A small network was shown many inputs. Here are its activations along a few directions, one row for each input.
In each table, some parts of the input vary, and every possible input appears once, in random order.
A made-up example of a description, with smaller parts first: one of 5 places around a ring, together with either a single point or one of 9 places around a ring or (one of 3 separate values, together with one of 6 places along a line).
Shared parts are said once, and a part with two or three values counts as separate values.
(in the rows, 128 means zero)

Other details of the inputs vary at random and push rows far along two fixed directions, the same in every table; ignore that.

A family of inputs:
R1: [ 88 124 190 103 158 183 112 190 131 134 181 124 128]
R2: [ 52 105 166 124 175 167  87 241 192 165 154 139 141]
R3: [101 130 203 104 163 174 112 151  92 124 178 134 131]
R4: [144 122 108 136 110 112 152 120 131 149 121 134 136]
R5: [167 136 120 125 133 105 134  44  61  82 116 152 123]
R6: [167 151 116 113 129 110 132  48  65  70 108 143 131]
R7: [ 97 150  95 140 119 102 124 112 140 161 101 121 128]
R8: [ 98 132 199 106 172 177  96 154 102 101 161 105 120]
R9: [171 154 121 118 125 102 142  49  57  85 129 167 124]
R10: [127  95 100 164 101 115 131 163 191 163 124 109 112]
R11: [152 132  95 131 110 113 142 127 141 121 133 149 122]
R12: [ 48 132 183 109 177 169  91 193 133 152 156 130 144]
R13: [122 134 210 100 184 175 109 117  55  88 165 158 135]
R14: [ 75 167 203 106 203 160  76  85  45  88 146 128 127]
R15: [152 142 112 134 116 109 136  85 106 105 102 114 128]
R16: [124 113 103 140  95 123 142 170 192 171 108  98 133]
R17: [149 123  94 128 115 112 129 124 146 112 120 128 122]
R18: [135 142 106 126 102 113 145 123 140 140 115 107 121]
R19: [142 136 105 123 105 117 148 127 137 135 114 124 144]
R20: [121 107 105 153  93 117 144 163 189 181 125 109 118]
R21: [158 140 107 122 116 115 142 107 118 107 114 146 141]
R22: [130  91 103 166 108 119 135 160 190 166 115 108 121]
R23: [153 118 106 135 114 119 141 133 140 132 111 146 139]
R24: [124 146  91 131 141  89 114  80 111 111 102 148 128]
R25: [136 125 118 138 107 119 144 122 139 152 105 111 133]
R26: [150 128 117 143 119 114 135  92 110 119 103 116 129]
R27: [134 122 120 144 109 117 148 117 140 156 115 116 126]
R28: [ 87  84 169 123 156 182  91 228 188 142 175 117 118]
R29: [130 120  89 132  96 119 147 178 191 163 124 116 133]
R30: [125 104  91 157 100 116 132 169 193 155 125 104 109]
R31: [161 124 106 131 121 111 133  85 102 103 105 140 131]
R32: [119 155 205  83 181 178 105 121  60  70 170 149 134]
R33: [153 140 112 123 111 110 152  90  97 125 108 135 143]
R34: [154 119 107 135 118 107 127  95 115 110 128 142 116]
R35: [131 138 106 134 100 111 148 118 139 142 123 114 113]
Each input here is: one of 5 places around a ring, together with either a single point or one of 6 places around a ring.
The inputs of R29 and R32 match in every part but the place on the ring of 5. If R1 is changed in the same way as R29 into R32, which row does it become?
Answer: R11

A family of inputs:
R36: [155 141 123 170 119 116 129  80  76 113 119 156 119]
R37: [123 159  96 109  94 118 140 124 142 170 122 144 120]
R38: [120 135  97 133 121 111 107 112  98 104 130 101 114]
R39: [113 117 223  86 168 194 101 109  64 117 145 142 116]
R40: [125 122  82 132 107 101  98 123 145 118 122 106 100]
R41: [162 110 136 155 144 110 135  95  96 116 119 159 145]
R42: [144 117 107 166 132 115 144 187 207 147 104 126 152]
R43: [114 121  89 137 121 107 134 181 205 167 127 168 113]
R44: [ 95 154 113 130 130  92 145  99  95 135 141 118 137]
R45: [135 121 122 158 127 102 137  64  75 130 117 108 127]
R46: [142 156 109 126 138  85 152  86  93 110 129 176 153]
R47: [117  76  78 141 117 106 117 176 189 141 125  97 146]
R48: [135  99  73 162 114 116 120 199 183 140 129 132 147]
R49: [118 111  91 105 108 123 152 169 199 190 124 144 150]
R50: [121 152 111 150 111 110 121 108 165 132 102  87 101]
R51: [ 65 133 171 137 160 170 104 233 165 162 179 144 131]
R52: [161 126 103  94 113 116 132  90  78  94 113 133 168]
R53: [138  93  76 139 117 119 106 187 204 129 121 151 113]
R54: [156 104 109 156 126 119 124 114 148 136 109 165 105]
R55: [174 130 115 115  79 106 196 130 148 131 192 129 105]
R56: [138 148 124 136 139  99 145  66 110 102 102  96 146]
R57: [159 124  99  84 116 122 131  82  93  89 108 145 149]
R58: [145 104 124 135 140 104 132  44  96 120 110 127 117]
R59: [ 88 126 180 105 178 160  86 134  61  81 168 101 139]
R60: [141 113 104 156 134 121 141 179 219 141  99 137 135]
R61: [142 152 106 115 141  91 149  80 104 105 124 188 136]
R62: [124 138 108 147  85 139 149 187 182 173  94  90 130]
R63: [147 145 139  99 123 133 153  95 121 109  88 126 146]
R64: [137 132 103 177 125 120 145 193 195 154 108 118 143]
R65: [106 123 103 168 115 114 140 168 194 164 109  70 136]
R66: [ 52 152 205  95 179 163  84 143  97 125 183 122 106]
R67: [126 111 109 160 108 108 114  95 141 155 114 108  92]
R68: [ 96 120 188 131 178 185  97 223 201 136 141 131 118]
R69: [214 110 148 135  86 122 185  67  82  94 170 125  94]
R70: [100 115 236 109 162 193 107 148  52 132 158 121 150]
R71: [165 113 133 112 117 121 148  57  80 126  98 148 137]
R72: [144 118 123 133 133 104 121  45  97 122 108 125  92]
R73: [143 164 138 122 114 129 155 111  93 124  97 105 155]
R74: [118 154 105 161 112 109 133 118 148 137 105  78 114]
R75: [107  90 102 183 101 118 123 158 176 186 121  90 107]
R76: [103 132 182 108 175 185  67 163 103  81 173 151 116]
R77: [ 96  98 219 121 189 167 101 106  69 114 160 113 138]
R78: [127 108  76 133  83 137 123 195 170 161 118 105 132]
R79: [154  94 124 136 101 117 149 120 123 162 102 129 156]
R80: [ 78 141 178 125 171 156 119 189 118 135 174 154 147]
R81: [100 115 176  93 151 187  98 191  96 119 157 110 158]
R82: [ 93 164 111 133 120  96 134 100  98 137 140 117 116]
R83: [149 149 142 111 121 126 155 103 107 116  94 115 165]
R84: [181 109 129 146  74 138 191 184 215 132 158  82 102]
R85: [133  93  78 108  95 137 119 180 196 150 110 126 122]
R86: [119 161  95 121  92 116 150 135 125 173 125 131 135]
R87: [153 103  82 131 130 111 118 136 156  99 118 160 138]
R88: [110 175 205 134 182 179 104 144  82  89 150 131 127]
R89: [158  93 111 156 133 115 135 112 146 134 111 165 128]
R90: [165 127  98 129 137 102 123  98  95  76 122 159 155]
R91: [131 147  95  95 107 118 145 119 150 166 118 153 123]
R92: [129 176 105 130 119  96 134  87 102 113 129 179 112]
R93: [ 97 146 229  76 173 203 106 150 107 105 135 118 124]
R94: [153 141 131 137  96 123 141  76  58 136 105 127 125]
R95: [210 124 114 104  90 123 167  88  87  58 180 120 102]
R96: [122 152  98 118  99 109 159 135 124 172 126 132 156]
R97: [117  87  78 128 114 109  99 170 202 142 119 106 102]
R98: [ 80 129 200 109 143 206 102 224 180 157 136  95 120]
R99: [155 141 130 124  98 129 133  60  73 130 103 139 108]
R100: [161 131 127 167 128 109 138  81  74 114 119 156 139]
R101: [129 125 110 137 129 107 138 101 172 124  98  97 129]
R102: [ 91 149 210  99 186 171  91 107 107  91 141 100 109]
R103: [135 152 121  93 123 111 154  95  93 142 128 148 169]
R104: [ 58 124 208  81 199 163 101 135 102 117 181 132 132]
R105: [ 90 135 188 144 166 188  92 224 193 138 147 123 115]
R106: [141 115  96 107 136  99 116  74 102  80 118 125 128]
R107: [116 155 105 105 129  82 133  61 100 120 122 141 102]
R108: [151 150  99  98 101 130 116  87  85  97 115 136 117]
R109: [153 150  93 141 122 112 113 104  85  83 128 150 125]
R110: [ 57 117 185 104 179 149 114 163 125 138 175 119 148]
R111: [132  95 103 182 105 131 116 167 194 168 120 148 105]
The inputs of R59 and R44 match in every part but one. If R57 is changed in the same way as R59 into R44, which row does it become?
Answer: R49
The inputs of R103 and R52 match in every part but one. If R55 is changed in the same way as R103 into R52, which row does it become?
Answer: R95
What is each input in this table made of?
Answer: one of 4 separate values, together with either a single point or (one of 3 separate values, together with one of 6 places around a ring)
Which other rows does R66 become when the choice among 4 separate values takes its other values? List them by row number.
Answer: R40, R50, R67
Which other rows does R41 become when the choice among 3 separate values takes its other values? List them by row number.
Answer: R77, R79
Which other rows does R42 become when the choice among 4 separate values takes its other values? List them by row number.
Answer: R41, R46, R90
Which other rows does R37 become when the choice among 3 separate values takes its other values? List them by row number.
Answer: R66, R92

A family of inputs:
R112: [107 106 153 143 110 154 139 184 174 181 134  89 126]
R113: [146 133 145 106 125 142 141 131 109 110 154 142 130]
R114: [ 99 158 159 102 155 137 120 114  84 127 139 149 142]
R115: [125 148 157  93 150 149 117 125  89  87 161 146 123]
R116: [100 111 116 135 149 133 101 187 179 140 132 149 134]
R117: [165 145  21 166  81  40 146  47 136 126  62 125 117]
R118: [171 128 101 147  98  94 157  61  96 126  90 123 129]
R119: [155 103 141 133 131 137 127 120 120 108 141 131 121]
R120: [111 126 135 137 149 123 115 106 108 133 119 137 131]
R121: [155 125 104 136 116 109 125  90 118 101 113 120 113]
R122: [128 145 172 103 141 150 137 118  78 120 149 146 143]
R123: [ 97 148 145 129 130 128 127 108 113 148 118 104 126]
R124: [138 142 181 112 135 156 135 101  81 100 151 104 114]
R125: [146  79  83 171  92 109 149 169 202 183 106 121 130]
R126: [124  94 120 130 137 147 109 200 188 130 145 146 129]
R127: [193 127  84 131 103  94 155  79 110  95 111 164 133]
R128: [ 88 102 135 149 138 138 111 171 174 173 115 107 131]
R129: [148 104  82 142  75 121 161 191 214 170 124 105 130]
R130: [ 79 125 132 140 132 138 108 178 180 161 133  92 115]
R131: [ 98 161 152  99 162 135 107 118  88 101 147 148 130]
R132: [ 92 102 121 149 148 133  95 178 179 147 132 124 122]
R133: [173 128  77 142 108  88 133  67 110  94 110 141 113]
R134: [ 97 167 157  99 159 140 110 115  88 102 141 126 131]
R135: [186 152  27 154  57  53 170  52 137 123  81 109 102]
R136: [ 97 163 164 101 152 142 122 110  83 127 133 128 143]
R137: [127  90 135 139 131 149 129 197 178 162 135 145 146]
R138: [124 153 162  93 147 154 120 122  88  88 154 125 124]
R139: [127 150 177 102 136 155 140 114  77 120 142 125 144]
R140: [101 107 123 138 145 135 114 184 176 165 125 149 145]
R141: [146 118 178 117 147 155 120 103  84  92 143 118 120]
What is each input in this table made of?
Answer: one of 5 places around a ring, together with one of 6 places around a ring
The inputs of R120 and R132 match in every part but the place on the ring of 5. If R114 is changed in the same way as R120 into R132, which row does it become?
Answer: R131
Which other rows does R113 become when the place on the ring of 6 takes its other values? List them by row number.
Answer: R119, R124, R127, R129, R141
Which other rows does R117 become when the place on the ring of 5 takes its other values? List them by row number.
Answer: R118, R121, R128, R141
Which other rows does R122 become when the place on the ring of 6 takes its other values? List them by row number.
Answer: R112, R118, R125, R137, R139
